A small network was shown many inputs. Here are its activations along a few directions, one row for each input.
Each table varies a few parts of the input and shows all the possible inputs, shuffled.
A made-up example of a description, with smaller parts first: one of 8 places around a ring, together with either a single point or one of 11 places along a line or (one of 3 separate values, together with one of 6 places along a line).
Shared parts are said once, and a part with two or three values counts as separate values.

Other details of the inputs shift rows strongly along two fixed directions, in all tables alike. That doesn't count.

Rows:
r1: [ 8  1  8 -9  6  5  7  9 -3 -8  2  4 -9  2]
r2: [-10  55  20  16  51  -8 -40  17 -30  54   7 -58  51  21]
r3: [-19 -43 -26 -10  -9  12  50 -17   1 -35  -1  16 -21 -12]
r4: [  3   7   2   3  25 -15 -12  -2  -1  19 -12 -26   8  13]
r5: [ 22  15  19  14 -17 -20 -46   0  20  21  -7  -2   6  11]
r6: [-16  -2 -10  -1   4   6  20 -14 -12  -7  10  -6   6  -5]
r7: [-38 -11 -14 -15  45  24  61   1 -43 -17  22 -21   3 -15]
r8: [ 32  43  33  14 -24 -10 -57  27  12  17   9  16   7  19]
r9: [-40 -28 -16 -24  48  21  68 -16 -31 -21   8 -30   3 -11]
r10: [ 16  87  15  21  36  46 -76  67  -9  83  19  -3  68  -3]
r11: [ -9 -29 -27  -2 -32   7  40 -24   6 -33   8  26 -17 -12]
r12: [ 31 -39 -39  18 -86 -30   3 -28  54 -40 -22  59 -47 -10]
r13: [ 32 -31 -15   1 -79 -20 -12 -27  51 -40 -21  65 -46  -9]
r14: [  5  13  12   7  -1   0 -22   6   4  11  -8  -5  10   8]
r15: [-17 -48 -20 -16  13   0  43 -27  -5 -20 -12  -3 -25 -20]
r16: [ -8 -13  -5 -14  15   6  23   3  -3 -11   3  -5  -6  -4]
r17: [ 18   9  18   6   0 -22 -35   0  18  25 -19  -8   2  10]
r18: [-37 -35  -7 -27  47  23  51  -8 -30 -17  -3 -23  -7 -11]
r19: [ 20  26  23   0 -12  -4 -41  18   4  16  -1   8   7   9]
r20: [ 22  16  28   4  -9 -13 -44  13  27  15 -20   5   3  17]
r21: [-45 -32 -23  -9  43  16  66 -18 -37  -9  10 -27   2 -17]
r22: [-30  25   7  -6  44  23  17  20 -45  19  31 -35  36   5]
r23: [ -6 -24 -15  -5 -19   6  32 -20   5 -30   6  12 -15  -8]
r24: [ 22  25  25  -1  -7  -2 -35  16   0  13   3  14  -2  11]
r25: [  1  18   9   1  27 -12 -26   2 -11  28  -7 -28  14  13]
r26: [-45  14   1 -13  67  25  38  14 -55  13  26 -50  35  -6]
r27: [  9  -6  -8   1 -31   5  13   3   3 -23  11  33 -15  -5]
r28: [ -6 -19 -13  -3 -17   2  23  -1   6 -29   8  15 -17 -10]
r29: [ 44  15   7  27 -53 -32 -56  -4  41   9 -19  19 -10  17]
r30: [ 15 -36 -10   3 -50 -11   4 -13  40 -38 -17  39 -38  -8]
r31: [ 27  28  20  22 -24 -27 -60   3  22  32 -14  -1  13  10]
Each input here is: either a single point or (one of 5 places along a line, together with one of 6 places along a line).
- A walk changes only the place on the line of 5. It starts at r21 and steps to r31. List the rest of the walk in order. => r5, r15, r17
- Change only the place on the line of 6 in r23. List by row number the other rows that result. => r5, r8, r28, r29, r30

Rows:
r32: [  6 -34  -9   0  -4 -29   2 -26  23 -11 -34  -3 -27   0]
r33: [ 19  42  41   0  10  -2 -56  21  -3  35  -1 -10  22  22]
r34: [-22   3  -7 -12  41  28  17   8 -24  14   8 -15  17 -11]
r35: [-26  -7  -9 -12  37  30  31   9 -25   4  10 -11  11 -17]
r36: [-29 -12   3 -14  31   6  41  -6 -37 -17  18 -27   2   4]
r37: [ 12  46  46   9  -2 -12 -50  13  -3  28   8 -19  28  34]
r38: [ 12 -34  -8   7 -31 -43  -1 -39  28 -18 -29   1 -29   7]
r39: [ 22  47  37   5  14  -8 -49  33  -6  31   4 -14  19  22]
r40: [  8  -3  16  -1 -27 -11  -6  -8   5 -13   2  13 -11   9]
r41: [ 14 -11 -25  12 -46  -2   3  -5  23 -20   2  38 -17 -13]
r42: [-31 -10 -12 -13  40  31  38   6 -19   0   9 -17  12 -13]
r43: [-28 -16   7 -21  41  20  36   2 -30 -10   8 -19   1  -7]
r44: [  8 -19   4  -7 -21  -2   5  -5  20 -23 -11  21 -21  -1]
r45: [ 18  -6 -18  15 -58  -3 -11  -8  38 -14  -5  42 -12  -7]
r46: [-35  -5 -22  -8  35  28  40  -6 -33   1  19 -18  18 -15]
r47: [ 17  58  12  21   2  -1 -47  31  -8  40  16  -9  35  13]
r48: [ 21  60  54   8   0 -13 -71  16  -7  43   7 -18  34  37]
r49: [-34  -5 -17  -6  29  28  40   0 -32   0  20 -15  17 -16]
r50: [-30 -24 -24  -7  54   2  32 -15 -16  12 -12 -40   7 -14]
r51: [ 21 -16  -6   2 -46 -23   8 -10  18 -34   0  29 -32   3]
r52: [ 10 -28 -33  16 -33 -27  -2 -32  34  -7 -24  12 -17 -12]
r53: [ 28  -1  12   3 -34 -12 -25   7  24 -11 -11  28 -21   6]
r54: [  7 -16 -19   0 -15   9  11   5  13 -14  -2  25 -16 -16]
r55: [ 14 -11 -23   2 -17   4  11   7  14 -14  -1  26 -18 -16]
- Changing only one part turns r42 into r44. The same change can be made to r34. Which row results? => r33
- What is each input in this table made of? => one of 4 places along a line, together with either a single point or one of 5 places along a line
- A walk changes only the place on the line of 4. It starts at r52 and steps to r50. List the rest of the walk in order. => r32, r38
- A walk changes only the place on the line of 5. It starts at r47 and steps to r41. List the rest of the walk in order. => r49, r46, r45
